Each row below holds a small network's activations on one input, seen along a few directions.
Each table varies a few parts of the input and shows all the possible inputs, shuffled.
A made-up example of a description, with smaller parts first: one of 4 places along a line, together with either a single point or one of 9 places around a ring or (one of 3 separate values, together with one of 8 places around a ring).
Shared parts are said once, and a part with two or three values counts as separate values.
In the rows, zero is written as 128.

A family of inputs:
row 1: [130 135 126 115 105 148 101 100 105 140 116 123 101 120 111 140]
row 2: [151  95 104 146 143 121 132 117 125 141 134 124 130 150 163 113]
row 3: [151 124 129 137 120 139 133 101 113 140 141 159 150 115 151 121]
row 4: [137 142 109 127 105 122 100  97 103 143 147 139 127 117 138 135]
row 5: [172 175 164 114 177 111 142 241 150 114 109 152 150 103 132 147]
row 6: [ 85 142 132 134 124 131 135 101 123 110 121 128 138 118 109 122]
row 7: [148 126 120 139 133 133 125  91  98 134 144 157 146 118 139 132]
row 8: [120 110 120 138 133 131 129  98 121 108 142 150 150 136 112 112]
row 9: [ 87 140 139 131 112 136 144 111 137 119 118 130 142 114 121 109]
row 10: [181 193 151 118 198 110 124 213 136  91 121 141 158 106  94 169]
row 11: [138 126 104 127 113 121  96  97 120 143 153 134 119 125 141 133]
row 12: [133 102 109 126 115 131 118 127 133 150 113  97  76 148 130 121]
row 13: [119 124 128 142 125 132 132  98 106 109 135 154 157 126 107 114]
row 14: [ 95 109 136 119 128 123 141 129 141 136 125  80  92 157 124 120]
row 15: [139 108  94 138 117 109 113 126 131 152 140 109 105 147 158 116]
row 16: [120  92 111 145 137 119 137 125 130 118 126 124 139 159 135  93]
row 17: [ 95 127 149 109 124 136 125  99 131 119 135 101 107 134 107 140]
row 18: [177 191 161 115 186 113 130 223 146 103 118 154 155 106 112 155]
row 19: [165 157 125 130 206 114 136 246 149 110 128 110 130 145 135 149]
row 20: [150 112 113 137 141 132 121  90 114 132 150 152 140 127 143 130]
row 21: [132 108 112 127 109 134 108 114 129 145 117 111  83 143 117 143]
row 22: [ 86 127 125 132 131 130 132 101 140 107 127 123 129 125 115 121]
row 23: [ 95 143 155 111 115 137 128  99 114 120 127 106 117 126 104 142]
row 24: [ 86 116 116 143 127 121 139 116 145 113 120 113 122 143 120 126]
row 25: [ 97 141 162 108 104 142 138 108 129 130 123 111 121 123 115 130]
row 26: [178 180 140 117 207 115 123 218 149  90 134 134 150 117 104 169]
row 27: [133 119 136 108  87 148 130 128 125 155 104 124 103 112 136 122]
row 28: [168 164 130 128 204 113 127 233 151 105 130 125 143 138 114 173]
row 29: [119  98 113 148 130 122 134 112 127 114 132 140 144 154 118 117]
row 30: [134 133 133 112  93 153 113 109 120 146 113 127 105 117 123 129]
row 31: [149 109 134 134 113 136 146 121 118 148 130 152 150 108 165 114]
row 32: [ 95 115 140 121 120 126 134 115 138 127 128  93  99 151 111 144]
row 33: [ 87 126 142 127 106 131 158 131 141 131 109 125 141 108 134 100]
row 34: [ 88 111 113 141 133 119 146 129 147 119 117  97 115 147 135 102]
row 35: [139 124 122 120  86 125 126 126 123 155 134 138 129 109 163 118]
row 36: [138 115  96 139 110 111 105 113 128 149 145 124 111 142 145 139]
row 37: [132 119 121 115 113 146  97  99 122 139 123 119  93 127 114 138]
row 38: [150 101 106 149 137 123 127 104 121 138 140 141 135 145 148 135]
row 39: [ 97 127 164 104  99 136 153 127 134 143 113 108 120 119 128 121]
row 40: [140 140 118 124  93 128 111 107 117 148 144 143 131 114 150 125]
row 41: [119 107 142 138 106 132 149 128 125 125 120 149 161 116 135  95]
row 42: [121 122 137 141 112 136 139 109 120 117 131 156 161 122 120 103]
Describe the family of inputs behind these rows.
Answer: one of 6 places along a line, together with either a single point or one of 6 places around a ring
Changing only the place on the line of 6 turns row 42 into row 41. The same change can be made to row 9. Which row results?
Answer: row 33
Changing only the place on the line of 6 turns row 20 into row 2. The same change can be made to row 26. Which row results?
Answer: row 19
Which other rows agree with row 32 in the place on the line of 6? List them by row number.
Answer: row 21, row 24, row 28, row 29, row 36, row 38

A family of inputs:
row 43: [102 139 152 109 102 145 130  87 118 133 132 122 120 109 120 126]
row 44: [123  81 109 145 116 122 127  83 120 136 142 125 119 161 135 116]
row 45: [104 138 165 109  85 152 140 102 119 128 111 140 132 101 109 116]
row 46: [108 112 134 138 126 132 146  85 118 121 141 142 159 124 141 105]
row 47: [ 69 122 124 130 109 133 130  95 137 115 112 103 109 137 105 115]
row 48: [ 85  94 106 127  95 121 125 108 143 147 117  72  73 152 138 110]
row 49: [ 68 134 161 122  93 139 155 114 139 114 108 124 140 120 105 105]
row 50: [175 158 131 133 201 113 134 224 141  96 135 138 162 135 120 141]
row 51: [157  91  81 143  91 131 105  86 112 178 142 131 103 143 179 119]
row 52: [131 171 153 120 193 113 145 230 149  99 113 103 130 136 104 157]
row 53: [203 171 122 130 186 104 110 211 142 115 141 170 160 107 139 158]
row 54: [114 100 110 149 127 135 132  80 117 121 127 139 137 137 126 104]
row 55: [105 125 127 117 103 150 113  84 117 131 118 119 101 122 109 127]
row 56: [ 79 103 120 124  99 120 126  98 141 131 127  86  94 157 111 126]
row 57: [203 176 123 129 183 101 108 214 129 112 144 163 162 116 134 149]
row 58: [119  97 109 113  87 142 106  99 125 167 123  90  67 142 145 125]
row 59: [ 66 135 149 122 110 131 147  98 138 119 127 106 128 125 115 114]
row 60: [143 117  96 147 107 137 112  72 101 141 139 157 138 117 141 120]
row 61: [114 106 124 111  92 138 107  88 121 149 133 103  87 144 117 140]
row 62: [136 129 120 135 105 131 126  77 101 139 150 162 160 104 157 121]
row 63: [133 167 152 120 195 115 149 227 162 100 109 110 127 128 109 167]
row 64: [109 110 146 138 108 138 154 102 119 118 122 159 172 114 127  93]
row 65: [130  74  93 144 112 125 128  93 125 156 131 112  99 158 163 100]
row 66: [176 153 130 134 203 116 138 221 154  98 131 145 160 127 125 151]
row 67: [136 126 133 135  89 134 135  94 102 138 131 179 171  92 140 108]
row 68: [174 176 157 108 187 121 129 216 151 114 110 123 125 113 112 174]
row 69: [173 181 157 107 185 118 126 219 137 112 114 116 127 122 106 164]
row 70: [151  97  98 145  96 126 104  76 105 156 153 142 121 143 152 134]
Describe the family of inputs behind these rows.
Answer: one of 4 places along a line, together with either one of 2 separate values or one of 5 places along a line
Changing only the place on the line of 4 turns row 46 into row 59. The same change can be made to row 64. Which row results?
Answer: row 49

A family of inputs:
row 71: [143 164 157 118 178 112 153 244 165 105 105 116 140 125 121 136]
row 72: [132 107 104 139 100 124 117  90 119 149 141 136 123 132 151 121]
row 73: [111  99 101 135 114 127 119 100 130 142 129 104  98 147 140 119]
row 74: [143 115 115 127  94 130 113  91 112 155 139 138 121 121 151 120]
row 75: [ 98 126 141 112  93 140 130  99 125 144 123 105 103 124 128 121]
row 76: [132 117 126 112  87 145 113 101 120 160 119 119  92 119 135 132]
row 77: [142 167 163 125 184 114 164 223 157  93 111 144 172 108 121 131]
row 78: [104 132 152 115  87 149 133  89 112 133 114 138 129 105 115 118]
row 79: [105 129 146 108  88 150 128 100 122 147 111 113  99 116 120 127]
row 80: [173 161 146 134 189 115 154 216 143 104 126 163 182 109 141 134]
row 81: [ 87 117 131 124  98 132 133  99 133 138 123 102 106 136 127 123]
row 82: [147 188 156 117 194 120 126 192 140  86 126 139 152 111  86 168]
row 83: [116  94 111 151 127 129 135  87 120 119 141 142 147 146 128 106]
row 84: [124 114 122 115  93 135 115  99 123 157 130 111  96 127 143 126]
row 85: [172 152 136 123 179 108 139 246 155 123 116 120 133 131 138 142]
row 86: [151 118 119 124  87 140 110  92 109 158 128 145 117 113 143 126]
row 87: [112 108 108 147 117 129 129  86 118 123 140 142 145 132 135 105]
row 88: [ 86 110 119 131 113 131 133 100 134 129 121  98 106 145 124 114]
row 89: [149 185 150 108 189 117 116 210 149  96 120 113 120 128  86 175]
row 90: [132 126 135 122  88 147 121  87 107 141 127 156 139 104 130 119]
row 91: [ 89  98 127 142 123 130 145  90 127 111 128 122 137 147 112 107]
row 92: [125 124 130 126  94 137 124  85 110 138 139 149 143 113 138 113]
row 93: [113 106 112 127  98 128 119  99 129 151 131 109  98 138 143 127]
row 94: [ 89  96 123 135 123 131 139 102 136 123 123  97 108 159 118 116]
row 95: [114  86 106 138 125 127 125 103 132 136 130 104 101 161 134 120]
row 96: [ 85 112 124 139 113 130 139  88 125 116 126 123 135 133 118 105]
row 97: [193 151 129 135 186 107 140 227 139 124 127 150 160 123 153 139]
row 98: [130 101  93 148 117 123 118  91 119 140 139 132 123 142 149 111]
row 99: [ 86 119 136 131  97 132 139  87 124 125 127 127 135 124 121 114]
row 100: [133  87  98 151 128 123 124  93 120 134 141 131 125 156 143 112]
row 101: [114 114 119 139 100 131 128  85 117 133 140 147 145 123 137 114]
row 102: [197 173 124 125 194 113 105 195 126 111 142 143 140 124 118 177]
row 103: [177 173 130 112 188 114 103 211 141 110 130 117 113 133 103 181]
row 104: [177 183 141 126 198 121 117 186 127  94 141 155 162 111 107 171]
row 105: [ 96 128 147 119  92 139 135  87 116 131 126 130 133 113 123 113]
Changing only one part turns row 92 into row 75. The same change can be made to row 80. Which row results?
Answer: row 71
Describe the family of inputs behind these rows.
Answer: one of 5 places around a ring, together with either one of 2 separate values or one of 5 places along a line
Change only the choice among 2 separate values in row 71. List by row number the other rows that result.
Answer: row 89
Change only the place on the line of 5 in row 105. List by row number the other rows that result.
Answer: row 78, row 91, row 96, row 99
Change only the choice among 2 separate values in row 104. List by row number the other rows that result.
Answer: row 80

A family of inputs:
row 106: [162 158 120 128 200 110 125 222 162 110 119 114 119 133 127 159]
row 107: [138 173 162 120 181 118 150 208 158  91 116 146 165 105 106 149]
row 108: [116 170 179 116 182 112 161 222 155  79 109 120 159 125  86 137]
row 109: [157  70  88 151  83 127 115  64 106 173 146 151 123 141 179 100]
row 110: [194 184 152 118 166 125 120 193 123 109 141 182 182  91 124 149]
row 111: [ 44 128 156 110  65 144 145  73 132 135 103  91  98 118 108 107]
row 112: [ 70 109 145 121  84 156 137  51 118 126 108 116 114 122 102 106]
row 113: [220 166 110 124 185 108  97 205 125 130 141 149 133 118 143 160]
row 114: [129  92 111 149  80 147 137  51  94 147 139 176 166 106 165  82]
row 115: [102 106 106 150  81 138 124  46 101 133 141 160 152 118 133  97]
row 116: [167 177 162 123 177 123 143 198 130 103 129 162 175 104 115 160]
row 117: [139 155 134 122 201 111 137 236 162  99 113  89 115 155 108 146]
row 118: [ 67 102 126 107  69 139 121  92 137 158 113  64  58 148 124 124]
row 119: [192 160 121 131 196 111 119 211 134 123 130 129 129 132 135 171]
row 120: [130  81  81 148  82 121 101  61 111 155 147 133 110 152 150 117]
row 121: [ 78 108 131 133  93 139 138  44 111 130 139 131 138 123 135  99]
row 122: [ 94  83 117 120  86 147 116  70 125 149 120  91  70 155 117 123]
row 123: [106  83 103 133  94 128 118  60 121 154 150 101  98 154 148 118]
Changing only one part turns row 112 into row 122. The same change can be made to row 107. Which row results?
Answer: row 106
Describe the family of inputs behind these rows.
Answer: one of 2 separate values, together with either one of 4 places along a line or one of 5 places along a line
Change only the choice among 2 separate values in row 116. List by row number the other rows that result.
Answer: row 119

A family of inputs:
row 124: [142 153 143 125 196 110 137 209 158  95 122 113 131 144 103 155]
row 125: [150 169 143 135 162 118 139 170 131 101 128 168 179 100 121 136]
row 126: [117  85  92 137  62 143  97  20  96 161 147 137 106 132 142 113]
row 127: [138 170 153 126 183 124 142 185 135  88 126 141 165 118 103 141]
row 128: [ 50  70 120 136  49 143 141  35 122 148 121 102 104 148 132  79]
row 129: [173 159 129 132 163 113 126 175 130 120 150 160 168 112 145 145]
row 130: [ 87 164 161  97 120 133 129 145 144 121 110  89  97 118  97 148]
row 131: [151 147 149 120 190 117 140 211 155 100 113 116 129 139 103 152]
row 132: [ 99  83 107 140  69 135 121  24 101 156 142 127 115 136 148 104]
row 133: [194 148 118 127 171 113 114 198 134 129 130 140 132 125 143 144]
row 134: [181 152 135 128 157 120 129 178 126 125 142 164 165 108 146 141]
row 135: [167 146 123 125 181 115 125 214 147 123 119 109 113 142 127 159]
row 136: [159 153 117 130 187 107 122 212 150 118 127 106 115 146 127 162]
row 137: [ 72  76 103 139  70 143 128  23 116 150 133 112 103 139 145  93]
row 138: [ 42  73 112 138  57 134 138  32 123 141 128  99 106 150 131  82]
row 139: [157 162 150 131 155 126 142 173 128 107 120 172 177  96 122 133]
row 140: [146 163 159 122 177 131 146 188 132  94 118 144 163 114 103 137]
row 141: [125  81 100 133  54 151 101  25  94 167 139 142 104 132 143 110]
row 142: [ 96 158 168  93 112 141 133 148 142 127 103  92  95 115  98 145]
row 143: [186 155 112 131 177 105 112 195 137 124 138 136 135 129 142 147]
row 144: [107  79 114 136  62 143 125  29  99 163 135 131 113 135 149 100]
row 145: [ 80  73 110 136  63 151 131  27 115 157 126 116 102 137 146  90]
Changing only one part turns row 136 into row 135. The same change can be made to row 126. Which row results?
Answer: row 141
Describe the family of inputs behind these rows.
Answer: one of 2 separate values, together with either a single point or one of 4 places along a line or one of 6 places around a ring
Change only the choice among 2 separate values in row 138. List by row number the other rows that result.
Answer: row 128
